These are the activations of a small neural network, seen along a few directions. Each row is one input.
Each table varies a few parts of the input and shows all the possible inputs, shuffled.
A made-up example of a description, with smaller parts first: one of 5 places around a ring, together with either a single point or one of 9 places around a ring or (one of 3 separate values, together with one of 6 places along a line).
Shared parts are said once, and a part with two or three values counts as separate values.
In the rows, 128 means zero.

Other details of the inputs vary at random and push rows far along two fixed directions, the same in every table; ignore that.

A family of inputs:
x1: [ 41 125 115  82 152 188 164 146  81  61  91 108  97 122 143 144 130]
x2: [200 126 163 149  97  75  82 104 150 157 156 158 166 137 109 112 121]
x3: [132 102 118 219 145 145 140 154 159 126  91  63  84 165 178 157 138]
x4: [147 154 139  72 106 113 128  89  76  86 145 210 199  58 112  99 146]
x5: [133 143 159  69 119 117 102 103  96 123 168 164 176  92  90 105 100]
x6: [ 84 141 123  68 144 143 122 122 111 110 132 123 118 116  97 119  97]
x7: [ 32 128 129  54 168 173 152 135 109  91 107 103  82 138 110 139  99]
x8: [ 78 110 138 123 163 162 139 141 157 134 108  77  62 172 144 157 110]
x9: [122 122 100 129 121 117 143 142 109 139 104 142 114 126 134 121 141]
x10: [185 121 144 200 116  93  91 131 190 175 131 109 122 160 116 134 118]
x11: [199 133 101 192  98  95 116 122 149 161 152 146 146 132 122 112 158]
x12: [201 151 114 174  98  82 100 116 149 143 142 177 165  97 129 116 160]
x13: [144 146 127  71  96 120 134  93  64 101 163 200 200  81  90  89 151]
x14: [136 140 128  97 119 104 100 114 129 125 138 155 142 124  90 110 108]
x15: [193 131 153 177 105  89  86 120 164 170 150 124 152 132 102 123 114]
x16: [ 97 140 117  65 121 156 157 111  70  95 143 168 156  97 104 112 146]
x17: [ 90 137 121  77 153 147 120 127 119 124 144 119 109 119 113 124  93]
x18: [ 47 106 150  90 180 179 166 128 124 100 100  74  76 153 135 150  91]
x19: [ 29 123 124  77 188 191 154 147 124 114 119  68  58 141 136 153  89]
x20: [132 152 113  70  96 128 132 104  72 104 159 197 183  85  87  93 154]
x21: [118 134 141 119 132 132 112 127 138 137 135 111 123 128 102 128 107]
x22: [131 134 130 101 111 124 138 133 111 114 138 150 174 120 145 125 151]
x23: [137 138 139  91 113 104  98 115 127 128 146 159 137 131 101 114 116]
x24: [ 87 127  92 150 172 165 162 141 151 117  94  93  69 131 173 157 141]
x25: [126 104 148 197 163 142 130 139 183 164 114  42  78 170 147 159 102]
x26: [ 31 117 141  79 187 198 159 143 121 116 118  67  67 139 138 160  89]
x27: [ 29 113  93 129 177 198 174 168 119  78  73  57  41 157 171 162 128]
x28: [192 137 128 158  86  90 110 138 146 151 149 158 183 129 143 125 159]
x29: [ 99 123 160  57 135 136 130 104 100 101 137 145 134 126 113 119 103]
x30: [129 140 114 123 104 127 115 134 101  92 120 153 147 110 121 116 144]
x31: [199 127 142 204 118  94  81 132 189 193 157 106 128 145 124 131 111]
x32: [181 120 130 224 131  99  95 141 203 186 132  73  96 166 130 141 112]
x33: [ 93 125 128  80 116 136 156 135  71 115 108 162 139 104 119 120 142]
x34: [135 122 125 133 136 116 108 126 160 145 129 116  97 158 129 132 111]
x35: [ 89 133 113 133 156 164 157 135 134 112 103 114  97 116 157 151 148]
x36: [197 100 133 219 107  87 133 137 150 178 111 120 129 146 156 128 146]
x37: [139 159 102  72  86 104  99 115  68  73 138 205 184  81  95  87 139]
x38: [ 25  99 107 119 176 194 198 169 112 121  65  67  42 154 168 164 135]
x39: [ 91 142 125  92 142 157 154 120 102  94 115 151 132  91 138 138 147]
x40: [130 132  88 133 130 138 146 123 121 128 136 134 119 128 128 119 146]
x41: [149 129 130 130 105 118 120 120  95  88 125 154 162 108 129 109 135]
x42: [190 126 116 204 102  99 115 154 182 170 135 116 144 157 165 141 161]
x43: [203 129  99 204 101  84 107 150 185 171 138 124 144 156 165 133 156]
x44: [140 147 163  53 105 106 102  90  81 104 163 179 195  82  71  90 100]
x45: [143 148 137  53  89 108 128 113  76  93 158 199 216  89 120  98 147]
x46: [129 102 121 237 176 157 163 146 194 154  88  49  62 160 202 179 147]
x47: [208 119 124 195 103 100 127 108 142 156 152 140 159 130 132 112 150]
x48: [187 117 152 201 117  93  96 128 187 174 132 108 125 159 119 138 116]
x49: [128 120 133 112 110 115 146 128  85 129 114 160 152 108 124 114 144]
x50: [200 114 158 210 116  84  93 120 186 176 135 109 137 159 121 132 116]
x51: [ 92 141 158  26 135 143 124 100  71  95 161 160 164  85  93 104  89]
x52: [ 44 111 146  80 172 181 156 136 127 110 106  84  66 160 140 158 103]
x53: [138 146 110 101 102 111 125 141 119 119 143 162 167 120 136 119 154]
x54: [183 106 108 237 114  91 128 158 173 191 102 103  96 162 159 139 152]
Each input here is: one of 6 places along a line, together with either one of 4 places along a line or one of 5 separate values.
The inputs of x45 and x28 match in every part but the place on the line of 6. If x29 is changed in the same way as x45 into x28, which row does it become? -> x52
The inputs of x16 and x11 match in every part but the place on the line of 6. If x33 is changed in the same way as x16 into x11, which row does it become? -> x54
Which other rows does x29 become when the place on the line of 4 takes its other values? List them by row number. -> x18, x44, x51
Which other rows does x32 become when the place on the line of 4 takes its other values? List them by row number. -> x7, x19, x23
A walk changes only the place on the line of 6. It starts at x41 and steps to x3. List the rest of the walk in order. -> x1, x30, x27, x37

A family of inputs:
x55: [173 118 154 192 136 108  91 117 183 161 138  91 110 153 118 134  96]
x56: [ 47 155  80  40 138 164 140 135  74  62 111 156 106 100 106 114 131]
x57: [156 169  81 110  95  98  90 116 104 107 145 196 160  81  86  93 145]
x58: [161 119 160 163 127 105  91 123 163 157 138 104 122 149 111 129  95]
x59: [ 59 137  67 119 170 180 159 169 163 125 116  77  59 160 174 164 143]
x60: [174 144 149 116  98 111 126  86  78  98 151 196 209  61 110  98 150]
x61: [ 47 146  86  13 118 146 148 145  56  88 114 176 123 110  96 107 136]
x62: [183 106 145 221 127 121 140 121 154 141 116 104 135 136 167 142 148]
x63: [176 122 159 110  80  92 137 108  78 132 142 192 207 100 118 100 154]
x64: [177 131 157 121  87  98 124 103  85 109 140 188 209  87 119 102 149]
x65: [166 108 161 179 129  99  99 131 179 180 131  93 107 168 122 137  98]
x66: [ 69 116 141 132 190 180 141 124 152 121 115  55  57 144 130 155  84]
x67: [172 143  93 146  84  77  94 144 135 149 127 171 141 131 110 107 148]
x68: [ 84 110 133 139 175 189 193 141 146 123 120  71 106 146 201 172 149]
x69: [ 45 152  85  33 130 157 139 144  68  68 108 159 113 104 105 113 131]
x70: [189  98 154 212 111 102 141 131 151 163 114 116 143 146 167 139 152]
x71: [ 51 100 152  88 171 167 156 141 128 138 109  68  67 168 127 150  86]
x72: [177 129 149 172 137 111  97 125 205 183 169  92 129 159 139 145 109]
What do these inputs look like to the network? -> one of 3 separate values, together with either a single point or one of 5 places along a line
The inputs of x72 and x59 match in every part but the choice among 3 separate values. If x55 is changed in the same way as x72 into x59, which row does it become? -> x56
Which other rows agree with x70 in the choice among 3 separate values? List them by row number. -> x60, x62, x63, x64, x68
Which other rows does x67 become when the choice among 3 separate values takes its other values? List them by row number. -> x65, x70

A family of inputs:
x73: [ 87 153 105  31 120 133 118 107  68  85 140 178 134  93  65  92 109]
x74: [190 147 111 167  92  77  60 129 149 132 145 150 146 125  93 103 116]
x75: [ 96 136 113  62 127 145 157 110  61  80 116 189 151  75 114 109 151]
x76: [107 150 119  85 114 134 133 122  73  68 113 181 166  78 126 110 145]
x77: [208 121 123 174  71  74 113 137 137 151 138 163 181 142 144 113 167]
x78: [103 106 115 159 143 126 127 172 184 163  97  78  58 193 152 159 120]
x79: [212 165  94 187 113 108 106 116 191 151 182 149 184 106 159 131 175]
x80: [194 173  90 152 119 100  65 120 198 162 192 144 153 119 122 123 131]
x81: [122  90 157 186 158 154 159 137 157 172 116  46  83 171 155 158 110]
x82: [ 68 140 138  97 196 200 158 115 166 111 162  70 111 124 166 164 110]
x83: [218 128 111 213  93  90 116 114 140 153 134 154 155 123 133 108 163]
x84: [123  97 102 201 146 153 173 161 146 159  98  71  80 164 176 156 154]
x85: [ 68 114 160 105 169 183 149 123 108  80 111  79 100 130 136 150  97]
x86: [ 80 155 113  31 126 128 115 107  74  93 130 189 132  88  68  95 114]
x87: [ 95 142 118  32 101 115 111 137  89 103 140 173 147 131  84 109 118]
x88: [210 105 176 179  92  76 100 120 162 171 153 130 176 159 129 126 124]
x89: [110 148 114  81 109 140 131 119  65  59 124 171 167  82 118 107 148]
x90: [ 75 103 156 118 177 182 168 112 114 109 114  76  83 139 134 145 103]
x91: [ 66 111  96 133 163 162 151 164 142 150 102  61  46 172 133 147 108]
x92: [105 125 107 187 157 138 108 159 180 136  90  70  52 164 143 153 110]
x93: [181 141 118 153  91  72  86 134 146 184 140 158 137 131  93 107 128]
x94: [ 69 106 107 143 159 169 192 159 119 134  85  88  77 142 173 155 148]
x95: [ 82 140 128  27 103 129 155 128  56  82 118 191 172  99 130 111 156]
x96: [ 75  95 158 144 188 179 173 119 141 128  95  62  63 147 152 161 103]
x97: [103 141 173  64 129 137 121  99  82  78 130 157 167  84 103 116 102]
x98: [210 113 173 187 103  78 107 114 153 193 148 136 166 128 120 120 122]
x99: [197 112 182 160  98  75 104 120 155 170 143 140 168 148 134 129 124]
What do these inputs look like to the network? -> one of 3 separate values, together with either a single point or (one of 2 separate values, together with one of 4 places along a line)
The inputs of x82 and x80 match in every part but the choice among 3 separate values. If x98 is changed in the same way as x82 into x80, which row does it become? -> x93
Which other rows agree with x95 in the choice among 3 separate values? List them by row number. -> x75, x76, x77, x79, x83, x84, x89, x94
